Each row below holds a small network's activations on one input, seen along a few directions.
Each table varies a few parts of the input and shows all the possible inputs, shuffled.
Descriptions start from the smaller parts, as in this example, which fits no table here: one of 2 separate values, together with either a single point or one of 9 places around a ring or (one of 6 places along a line, together with one of 8 places around a ring).
Shared parts are said once, and a part with two or three values counts as separate values.
In the rows, zero is written as 128.

Other details of the inputs vary at random and push rows far along two fixed directions, the same in every table; ignore that.

Rows:
r1: [103  60  77  22 106  99 162 102  80 150 135]
r2: [149 122 136 164 110 131 149 133 141 103 110]
r3: [132 146 148 166 113 151 152 133 129 124 117]
r4: [136 150 131 174 113 127 142 128 141 149 125]
r5: [160 111 142 173 122 118 145 139 129 117 106]
r6: [109 120 113  83 141 138 112 124 118 147 135]
r7: [123  98 104  82 135 125 116 126 123 112 137]
r8: [144 142 140 185 120 123 141 130 119 149 131]
r9: [119 152 119 127 152 146  85 138 140 119 166]
r10: [133 142 151 162 116 118 147 127 141 114 103]
r11: [128 150 116 123 158 133  78 135 154 141 153]
r12: [158 119 134 159 118 118 142 132 156 124  98]
r13: [132 143 153 162 113 122 149 128 137 108 108]
r14: [128 143 127 114 164 146  78 138 152 136 131]
r15: [106 121 114  84 140 142 115 125 113 140 140]
r16: [131 134 137 127 173 148  76 141 126 127 143]
r17: [139 110 126 136  95 126 166 126 119 110 116]
r18: [128 139 136 109 162 120  78 133 159 115 128]
r19: [119 154 121 127 150 150  88 138 137 114 171]
r20: [121  92 135 118  82  85 205 104  73 158 101]
r21: [ 97 115  90  68 123 121 132 113  95 156 164]
r22: [120 123 139 127  89 112 182 115 105 123 112]
r23: [123 141 135 112 162 125  81 134 153 106 131]
r24: [132 145 147 167 115 148 150 132 132 130 112]
Description of these inputs: one of 4 places along a line, together with either a single point or one of 5 places along a line.
Q: Changing only the place on the line of 4 turns r21 into r7. The same change can be made to r4. Which row results?
A: r1
Q: List by row number the other rows that have the place on the line of 4 in common with r23.
A: r10, r13, r18, r20, r22
Q: List by row number the other rows that have the place on the line of 4 in common with r14.
A: r3, r6, r15, r16, r24

Rows:
r25: [ 99 106  86  86  97  98 168 104  89 166 155]
r26: [142 123 107 101 155 143  73 143 154 117 143]
r27: [106 109 125  93 159 123 107 123 115 132 117]
r28: [137  97 115 155  83 100 194 116  86 138 123]
r29: [142  99 130 125  73  98 195 110 115 130  95]
r30: [162 168 158 213 144 162  95 155 162 132 125]
r31: [109  93 125  67 106 110 162 113  83 152 109]
r32: [147 148 147 227  92 118 179 129 120 145 120]
r33: [118 154 139 151 142 120 110 128 121 129 148]
r34: [146 163 158 198  88 124 174 122 146 162  82]
r35: [120 132 126 105 107 108 168 110 115 172 120]
r36: [133 159 151 164 152 115  90 140 173  87 121]
r37: [135 112 111 134 168 143  86 140 133 123 134]
r38: [124 131 129 123 126 147 124 131 148  78 128]
r39: [113 118 102  58 175 141  72 136 111 148 186]
r40: [122 126 103  83 147 129 108 129 132 156 159]
r41: [160 119 139 179  88 124 174 130 113 131 113]
r42: [110 126 120 139  95 107 189 100 111 185  93]
r43: [137  80 107  98  93 108 192 115  79 160 125]
r44: [126  71 116  78  88 106 185 109  77 147 104]
r45: [114 132 137 113 160 115  88 135 126  96 143]
r46: [104 143 114  65 150 126  80 122 128 139 163]
r47: [129 127 145 167 107 109 173 116 142 142  68]
r48: [123 165 165 166 145 161 108 146 149  75 123]
r49: [101 170 132 128 132 155 117 128 141 117 145]
r50: [161 135 160 169 140 136 100 146 152  85 120]
r51: [117 104 111 103  81 116 187 109  70 178 142]
r52: [150 161 149 224 155 156 101 147 161 138 117]
r53: [117 136 104 121 167 143  78 132 151 147 145]
r54: [ 93 137  96  80 133 158 111 127 122 127 174]
r55: [150 124 148 178 159 137 102 142 155 100  98]
r56: [112 114 104  91 134 159 114 134 105 100 167]
r57: [130 112 128 120 155 117  93 136 128  85 146]
r58: [136 166 152 211  89 103 179 118 140 144 101]
r59: [111  93 119  61  97  91 187 104 100 157 106]
r60: [129 194 171 209 138 173 112 146 154 101 131]
r61: [137 151 157 216 108 126 174 119 126 166  84]
r62: [135 122 150 170  87 141 189 126 114  95 103]
r63: [127 118 117 107 154 112  85 133 151  83 143]
r64: [127  90  93  77  89 107 167 111  97 147 136]
r65: [125 118 141 120  76  96 192 109 113 141  92]
r66: [141 175 163 175 146 143  91 141 145 123 137]
r67: [129  95  96 123 110 115 163 114 118 155 107]
r68: [160 113 135 174  94 131 170 132 116 143 101]
r69: [139 132 153 152  94 113 170 123 140 138  74]
r70: [103 130 115  49 179 132  71 127 110 146 174]
r71: [ 98 137 110  95 144 168 101 135 109 121 180]
r72: [125 102 109  57 153 127  81 130 140 109 134]
r73: [ 98 115  80  40 159 159  71 134 126  92 186]
r74: [115  83  81  86  85  88 183 104  86 146 138]
r75: [147 168 138 171 141 147  88 144 169 124 147]
r76: [103 115 123  38 169 127  64 132 111 108 162]
r77: [146 162 134 164 149 153  82 147 172 135 135]
r78: [150 150 171 162 160 133 101 148 159 104 111]
r79: [112 137 127  91 149 138  93 128 112 152 145]
r80: [144 100 107 111 103 110 170 120 120 148 121]
r81: [165 130 160 165 154 134 105 148 160  93 114]
r82: [173 146 162 187 149 132 104 149 193  88 101]
r83: [ 86 131 116  56 142 142 106 125 127  95 146]
r84: [127 111 116 107 168 128  82 131 159 105 117]
Q: What do these inputs look like to the network?
A: one of 2 separate values, together with one of 5 places around a ring, together with either a single point or one of 5 places along a line
Q: Changing only the choice among 2 separate values turns r80 into r43. The same change can be made to r64. Which row results?
A: r41
Q: Changing only the choice among 2 separate values turns r36 into r45. The same change can be made to r49. Which row results?
A: r60
Q: Change only the choice among 2 separate values in r61. List by row number the other rows that result.
A: r42
Q: Change only the choice among 2 separate values in r28. List by row number the other rows that result.
A: r74
Q: Change only the place on the line of 5 in r77. List by row number the other rows that result.
A: r25, r40, r53, r75
Q: Change only the place on the ring of 5 in r78. List by row number the other rows that result.
A: r39, r43, r70, r81
Q: Change only the place on the line of 5 in r30. List by row number the other rows that result.
A: r32, r39, r51, r52

Rows:
r85: [124 126 121  95 156 136  76 139 157  92 142]
r86: [148 129 136 202  72 125 208 118 108 161 106]
r87: [126 159 118 124 154 153  75 137 158 118 161]
r88: [154 127 157 199  80 106 204 119 143 136  63]
r89: [121 131 127  93 160 135  75 139 155  91 138]
r90: [128 148 130 127 172 144  68 145 143 136 151]
r91: [108  63  90  46 101 103 169 105  67 144 133]
r92: [150 132 168 201  74 118 213 123 121 114  71]
r93: [138 155 153 170 144 138 113 139 139 145 121]
r94: [169 116 149 216  72 115 206 126 127 126  78]
r95: [118 144 111 111 154 155  85 137 135 113 175]
r96: [156 141 145 185 125 140 126 146 161  84 115]
r97: [103  77  84  32  99 105 162 106  93 137 137]
r98: [142 140 138 147 154 145  86 150 160  75 133]
r99: [102  81 103  54  97 108 178 109  76 129 127]
r100: [117 171 145 137 161 155  70 141 158 115 146]
r101: [114 147 118 112 160 156  80 139 135 112 172]
r102: [ 94  96  73  43 107 110 157 100  84 181 150]
r103: [143 131 142 203  73 124 208 119 106 162 101]
r104: [ 85  91 100  43 115 118 157 104  54 173 152]
r105: [ 97  87 110  43  98 102 173 102  86 139 118]
r106: [139 128 143 115 175 132  72 140 148 105 127]
r107: [143 131 125 129 164 133  76 142 175  99 130]
r108: [138 152 147 180 138 147 115 140 135 130 132]
r109: [101  73 105  38 118 107 152 106  66 138 130]
r110: [117 148 111 108 166 142  71 135 150 135 153]
r111: [127 165 157 174 134 152 126 138 137 118 132]
r112: [132 138 111 113 168 143  70 141 141 137 163]
r113: [143 140 152 163 134 103 117 133 147  98 121]
r114: [ 99 129  98  65 137 137 103 120 117 140 165]
r115: [100  87  84  50 103 106 168 105  66 190 147]
r116: [160 134 155 178 141 127 116 141 157 111 100]
r117: [147 132 139 158 135 124 119 136 166 111 105]
r118: [142 151 150 210  74 116 207 117 129 170  79]
r119: [117  62  85  43 105  96 167 106  80 157 132]
r120: [152 131 165 195  84 106 204 116 138 137  59]
r121: [136 168 155 193 130 154 124 142 148 114 131]
r122: [149 126 133 131 171 134  68 146 162 101 133]
r123: [121 167 140 136 173 147  66 141 159 128 138]
r124: [111 155 126 115 165 121  69 134 133 123 172]
r125: [155 113 154 194  76 112 205 120 113 130  76]
r126: [109 155 122 104 158 149  74 135 145 122 158]
Q: What do these inputs look like to the network?
A: one of 2 separate values, together with either a single point or (one of 4 places along a line, together with one of 5 places around a ring)
Q: Changing only the choice among 2 separate values turns r94 into r86. The same change can be made to r107. Which row results?
A: r102
Q: A walk changes only the place on the line of 4. It starts at r87 and steps to r114. List the rest of the walk in order.
A: r126, r100
Q: Change only the choice among 2 separate values in r89. List by row number the other rows that result.
A: r126

Rows:
r127: [154 127 141 176  93 110 193 117 140 113  94]
r128: [159 114 146 156 150 120  98 145 137 101 125]
r129: [138 138 146 174  78 110 182 126 134 106  87]
r130: [132 192 148 186 140 149  84 143 168 106 139]
r131: [106 108  89  37 188 132  46 132  89 143 196]
r132: [129 163 152 151 158 128  99 130 155 157 109]
r133: [102 120 104  92 109 119 163 117 104 160 156]
r134: [165 139 146 171 148 151  81 149 191  86 124]
r135: [134 121 149 120 134 103 131 125 143 134  85]
r136: [137 145 122 175 141 145 114 135 146 143 127]
r137: [107  56  83  56  97  99 179  98  81 152 117]
r138: [147 155 128 164 126 153 117 143 153 141 135]
r139: [108  84 133 107  50 110 248 101  58 134  95]
r140: [ 74 130 104  27 180 163  57 133  93 114 201]
Q: What do these inputs look like to the network?
A: one of 2 separate values, together with either a single point or one of 6 places along a line
Q: Changing only the choice among 2 separate values turns r137 into r136. The same change can be made to r135. Which row results?
A: r132
Q: Change only the choice among 2 separate values in r139. List by row number the other rows that result.
A: r140

Rows:
r141: [ 63 155 115  54 158 152  82 105  99 131 179]
r142: [113 116  90  80 111 160 120 133  74 138 214]
r143: [160 170 179 189 191 148  27 170 178  19 147]
r144: [ 99 122 119  65 136 113 148 114  75 206 117]
r145: [191  91 187 240  83 106 226 125 132 146  35]
r146: [192  99 140 243  95 120 167 143 149 117  59]
r147: [ 87 102 110  51 162 108  89 133 119  67 165]
r148: [ 69 123 107 106  77 100 216 101  60 175 151]
r149: [115  90  67  99 117 130 139 118  74 199 147]
r150: [107 110 109  54 212 156  42 133 107 172 180]
r151: [107 123  91  92  74  84 204  91 104 212 132]
r152: [165 149 186 194 119  99 119 137 195 108  56]
r153: [ 88 145 112  68 156 136  83 125  75 132 203]
r154: [190 147 129 190 196 141  26 162 232  58 133]
r155: [131  64 134  80  72  69 243  97  65 173  45]
r156: [123 213 152 187 154 220  74 162 201  92 144]
r157: [146 143 190 230  53 114 237 104 131  90  39]
r158: [139 203 176 204 146 131  74 143 192 155 108]
r159: [134  84 100  77  76  62 205  97 122 148  93]
r160: [133  90  96  49 166 155  60 157 112  52 205]
r161: [116 122  59  68 163 132  75 118 129 169 193]
r162: [150 156 165 195  99 179 159 148 190  57  70]
Q: Changing only one part turns r162 into r156. The same change can be made to r145. Which row results?
A: r150
Q: What do these inputs look like to the network?
A: one of 2 separate values, together with either one of 5 places along a line or one of 6 places around a ring
Q: Change only the place on the ring of 6 in r154. List by row number the other rows that result.
A: r145, r146, r152, r155, r159
Q: Change only the place on the ring of 6 in r161. List by row number the other rows that result.
A: r144, r149, r150, r151, r158
